Each row below holds a small network's activations on one input, seen along a few directions.
Each table varies a few parts of the input and shows all the possible inputs, shuffled.
A made-up example of a description, with smaller parts first: one of 5 places around a ring, together with either a single point or (one of 2 separate values, together with one of 4 places along a line) or one of 11 places along a line.
Shared parts are said once, and a part with two or three values counts as separate values.
In the rows, 128 means zero.

Other details of the inputs shift rows strongly along two fixed directions, in all tables alike. That doesn't count.

Table:
r1: [126 126 133 144 120 142 130 121 112 124 122 135 114]
r2: [123 128 132 144 110 136 129 123 114 122 118 138 120]
r3: [126 115 132 111 119 147 117 137 132 102 130 129 119]
r4: [125 117 124 143 105 133 127 127 110 121 120 139 125]
r5: [132 138 148 120 112 145 126 131 138 107 130 135 116]
r6: [130 129 115 132 133 147 134 120 117 108 128 130 116]
r7: [168 111 118 147 169 102 155 178 151 132  88 112 138]
r8: [127 128 148 111 125 154 124 128 136 104 126 127 117]
r9: [118 124 126 136 109 137 138 136 111 113 131 138 141]
r10: [118 130 135 144 116 150 131 130 117 128 126 130 122]
r11: [108 157 120 100 137  95 111  80 134 166 158 131 156]
r12: [112 155 117 100 131 103  97  78 140 173 144 121 152]
r13: [120 127 151 120 113 137 130 130 135 100 131 124 117]
r14: [107 155 107  74 143  57  90  63 126 200 178 125 181]
r15: [123 124 118 145 123 147 128 125 119 127 128 133 106]
r16: [132 117 138 118 127 157 128 146 131  96 122 125 105]
r17: [126 137 127 133 121 143 137 117 125 104 118 135 129]
r18: [119 121 120 137 117 139 133 139 109 114 136 135 132]
r19: [121 120 122 145 106 139 129 125 123 123 121 139 124]
r20: [128 118 117 138 122 131 132 129 104 110 133 140 123]
r21: [130 114 141 119 110 150 129 145 134  93 115 132 123]
r22: [128 126 118 133 116 139 134 121 122 104 121 136 134]
r23: [ 99 158 107  80 148  77  81  73 130 220 181 110 164]
r24: [116 164 120  55 154  79  77  71 150 200 190 112 152]
r25: [116 136 135 137 114 140 140 132 115 113 128 137 135]
r26: [127 119 112 140 116 147 120 124 122 118 120 131 119]
r27: [134 126 139 119 107 142 124 134 135 107 132 137 121]
r28: [165 119 139 151 171  99 164 172 139 137  92 118 133]
r29: [191 103 135 159 196  44 169 234 184 197  55  88 168]
r30: [128 125 115 138 125 151 124 121 120 121 121 127 109]
r31: [119 132 131 146 111 143 131 122 127 123 119 138 119]
r32: [125 132 132 138 118 132 139 123 110 109 125 142 127]
r33: [202 123 156 129 211  59 161 213 201 180  77  88 145]
r34: [122 115 143 119 108 133 128 133 132  99 134 125 122]
r35: [126 122 118 139 108 144 124 121 125 117 114 133 127]
r36: [129 125 150 120 116 153 132 142 138  94 112 130 118]
r37: [128 113 118 155 115 147 131 140 121 116 118 137 111]
r38: [123 124 122 139 114 135 139 125 120 110 128 142 131]
r39: [121 145 123  80 133 102  89  95 143 164 171 124 142]
r40: [119 134 136 137 124 146 141 130 113 115 133 133 129]
r41: [123 119 140 118 125 141 127 133 128 102 142 118 104]
r42: [124 134 131 140 129 145 142 118 121 113 130 138 120]
r43: [130 109 120 152 113 141 129 140 108 115 118 137 112]
r44: [128 131 128 139 123 153 127 115 126 119 116 129 116]
r45: [130 135 128 133 131 149 137 115 123 107 123 132 123]
r46: [122 112 137 120 116 136 123 136 129 100 140 123 113]
r47: [124 121 116 140 122 138 134 127 117 111 134 140 123]
r48: [120 128 123 136 126 144 137 136 107 116 138 131 123]
r49: [128 124 120 137 130 136 137 126 102 112 135 136 114]
r50: [123 125 152 120 123 143 130 127 133 102 136 121 111]
r51: [106 162 102  76 161  72  92  61 134 204 186 118 161]
r52: [200 104 129 159 216  46 167 223 174 195  60  87 141]
r53: [102 154 124 104 124 101 101  92 130 181 154 123 158]
r54: [123 130 131 146 121 149 132 119 125 125 123 135 113]
r55: [117 117 120 144 109 144 123 139 112 127 129 132 125]
Each input here is: one of 5 places around a ring, together with either one of 3 separate values or (one of 2 separate values, together with one of 4 places along a line).
Question: Changing only the place on the ring of 5 turns r28 into r20. The same change can be made to r45. Which row results?
Answer: r7
Question: Changing only the place on the ring of 5 turns r51 into r11. The same change can be made to r16. Which row results?
Answer: r36
Question: Change only the choice among 3 separate values in r33. List by row number the other rows that result.
Answer: r8, r50
Question: Which other rows agree with r35 in the place on the ring of 5? List them by row number.
Answer: r4, r9, r14, r19, r21, r22, r27, r29, r34, r38
Question: Change only the place on the ring of 5 in r12. List by row number the other rows that result.
Answer: r26, r30, r35, r44
Question: Change only the choice among 2 separate values in r54. List by row number the other rows that result.
Answer: r42

Table:
r56: [164 102 140 135 167  96 159 208 150 127 104 105 133]
r57: [134 120 103 145 149 103 127 132 123 168 121 120 133]
r58: [ 66 123 118 161  21 227 120  73  48  36 153 185 100]
r59: [109 128 131 108  89 156 111 107 125  94 138 141 132]
r60: [158 130 159 149 152 118 158 178 168 137  80 112 130]
r61: [ 99 121 120 105  78 170  94  98 110  91 157 141 114]
r62: [ 75 125 138 140  37 247 100  81  76  45 162 163  60]
r63: [177 100 126 212 154 147 193 211 123 100  51 131 100]
r64: [116 151 134  67 140  69  97  83 150 172 167 119 167]
r65: [143 118 133 119 144 123 126 138 139 122 131 120 107]
r66: [178 121 144 136 183  98 157 173 165 136  90 107 119]
r67: [117 141 125  68 142  72  88  90 146 176 175 113 152]
r68: [118 161 120  72 148  87  95  74 159 179 154 115 169]
r69: [144 117 123 158 136  98 153 163 128 144  98 131 154]
r70: [168 124 149 141 178 102 176 190 156 121  92 110 139]
r71: [ 84 131 141 115  66 191 123  96  82  50 170 160 112]
r72: [124 131 120 166 116 145 151 125 109 112 106 143 130]
r73: [183 104 163 175 151 141 193 212 155  67  57 124 101]
r74: [171  87 161 179 129 146 170 237 154  94  58 114  98]
r75: [ 78 121 126 128  56 238 114  85  59  26 182 165  68]
r76: [112 159  97 108 157  81 101  66 125 208 155 120 160]
r77: [171  95 170 181 127 146 182 234 158  87  48 120 111]
r78: [108 141  97 101 136  68  93  88 120 206 168 123 170]
r79: [167 105 110 170 173  91 156 187 138 166  88 113 130]
r80: [115 117 108 142 110 122 120 123 105 139 133 134 135]
r81: [ 99 135 122 123  77 212 107  77  99  64 148 153  89]
r82: [117 160 121  74 170  87 103  80 136 181 177 110 153]
r83: [114 165 131  84 152  95  89  77 154 202 158 109 146]
r84: [120 142 107  73 150  92  79  85 152 185 164 110 147]
r85: [110 165 104 105 150  72 108  69 127 203 157 128 179]
Question: Changing only one part turns r65 into r64. The same change can be made to r79. Which row results?
Answer: r69
Question: What do these inputs look like to the network?
Answer: one of 5 places around a ring, together with either one of 2 separate values or one of 4 places along a line
Question: Change only the place on the line of 4 in r62. List by row number the other rows that result.
Answer: r65, r75, r84
